A small network was shown many inputs. Here are its activations along a few directions, one row for each input.
In each table, some parts of the input vary, and every possible input appears once, in random order.
Descriptions start from the smaller parts, as in this example, which fits no table here: one of 3 separate values, together with either a single point or one of 11 places around a ring or (one of 4 places along a line, together with one of 8 places around a ring).
Shared parts are said once, and a part with two or three values counts as separate values.

Other details of the inputs shift rows strongly along two fixed directions, in all tables alike. That doesn't count.

A family of inputs:
R1: [-3.6 1.1 -13.0 20.8 12.1 15.0 -6.2 16.0 -9.2 -2.1 3.2 -5.0 -10.5 6.2]
R2: [-14.0 -20.0 -5.9 11.6 9.6 -0.1 -5.2 8.4 -9.1 -13.1 -5.7 -2.7 5.6 5.5]
R3: [7.9 10.0 4.6 -8.5 -18.3 8.3 -1.2 -4.1 2.9 -15.1 3.8 5.4 11.4 1.6]
R4: [5.9 -1.3 7.7 -13.0 -9.3 -7.4 3.6 -13.1 7.7 -7.0 8.5 6.8 5.2 -6.2]
R5: [12.7 8.8 7.5 -14.2 -6.5 -3.4 5.8 -21.4 3.0 0.1 12.3 4.7 -2.6 -8.2]
R6: [-2.5 -11.0 -14.4 9.1 15.9 -6.2 3.3 1.4 -12.8 11.1 3.6 -10.1 -8.6 6.2]
R7: [-6.6 -7.9 -15.9 11.0 2.2 5.3 -4.4 17.6 -11.7 -3.9 -5.8 -8.9 4.9 14.2]
R8: [-7.0 -12.2 -9.7 12.3 23.2 -6.5 3.9 6.9 -9.4 3.4 2.7 -1.5 -9.8 -3.2]
R9: [12.2 17.5 6.0 -11.0 -3.8 -6.5 11.1 -11.9 7.2 3.3 11.5 5.5 -5.0 -14.8]
R10: [-7.4 -16.3 -6.9 12.9 18.3 -2.1 3.9 -5.2 -6.2 11.1 -0.5 0.2 -0.5 1.7]
R11: [-4.4 -11.8 -7.2 14.5 18.6 1.2 5.2 -7.1 -10.3 13.5 -0.2 -2.7 -2.9 0.8]
R12: [13.4 17.0 4.2 -6.3 -16.8 14.0 -5.3 -9.9 7.1 -8.0 11.5 4.2 -1.6 3.0]
R13: [-1.6 4.8 7.6 -4.9 -14.1 -1.1 4.8 -7.9 15.3 -4.6 -2.0 7.0 19.0 -4.3]
R14: [6.0 3.3 0.9 -14.4 -12.4 -13.1 6.1 -6.2 11.5 1.5 7.8 0.8 6.0 -2.0]
R15: [8.3 6.5 -0.1 -14.6 -8.2 -12.2 7.1 -11.3 8.9 6.3 10.9 1.0 -0.1 -2.0]
R16: [-8.1 -4.2 -11.3 16.1 9.6 9.6 -2.0 21.1 -12.0 -9.2 -4.8 -3.6 2.1 4.1]
R17: [-5.4 -19.0 -6.3 7.0 18.3 -3.8 -1.7 -3.5 -12.2 0.3 3.5 -1.5 -7.6 2.5]
R18: [-4.1 -4.0 -10.5 22.7 9.1 18.5 -7.2 5.2 -6.3 5.8 -1.4 -3.6 -1.7 11.8]
R19: [-15.5 12.7 63.4 -33.2 -2.0 -6.5 -37.8 36.8 -3.6 15.1 -75.2 -7.3 -42.6 -14.3]
R20: [4.3 2.1 7.3 -8.0 -9.5 -5.7 8.7 -15.0 14.4 3.8 4.5 8.5 12.3 -7.2]
R21: [0.6 6.7 0.2 -12.2 -18.1 -8.8 3.7 -0.7 12.9 -7.4 2.1 0.1 13.7 -0.3]
R22: [5.3 7.2 5.0 -9.8 -5.6 -9.9 9.5 -3.8 11.9 -4.2 8.7 6.8 3.3 -12.4]
R23: [12.1 19.3 -4.5 -6.0 -18.7 8.5 -2.4 -2.5 9.4 0.6 10.4 -2.0 -0.8 7.3]
R24: [-8.5 -9.3 -8.7 18.1 6.3 12.8 -3.2 10.3 -9.2 -1.2 -9.4 -2.0 10.8 9.8]
Description of these inputs: one of 4 separate values, together with one of 6 places along a line.
The inputs of R17 and R3 match in every part but the place on the line of 6. If R15 is changed in the same way as R17 into R3, which row does it become?
Answer: R7
A walk changes only the place on the line of 6. It starts at R1 and steps to R16. List the rest of the walk in order.
Answer: R19, R22, R8, R9
Which other rows does R11 become when the choice among 4 separate values takes its other values? List them by row number.
Answer: R5, R6, R9
Which other rows does R4 become when the choice among 4 separate values takes its other values? List them by row number.
Answer: R14, R20, R22
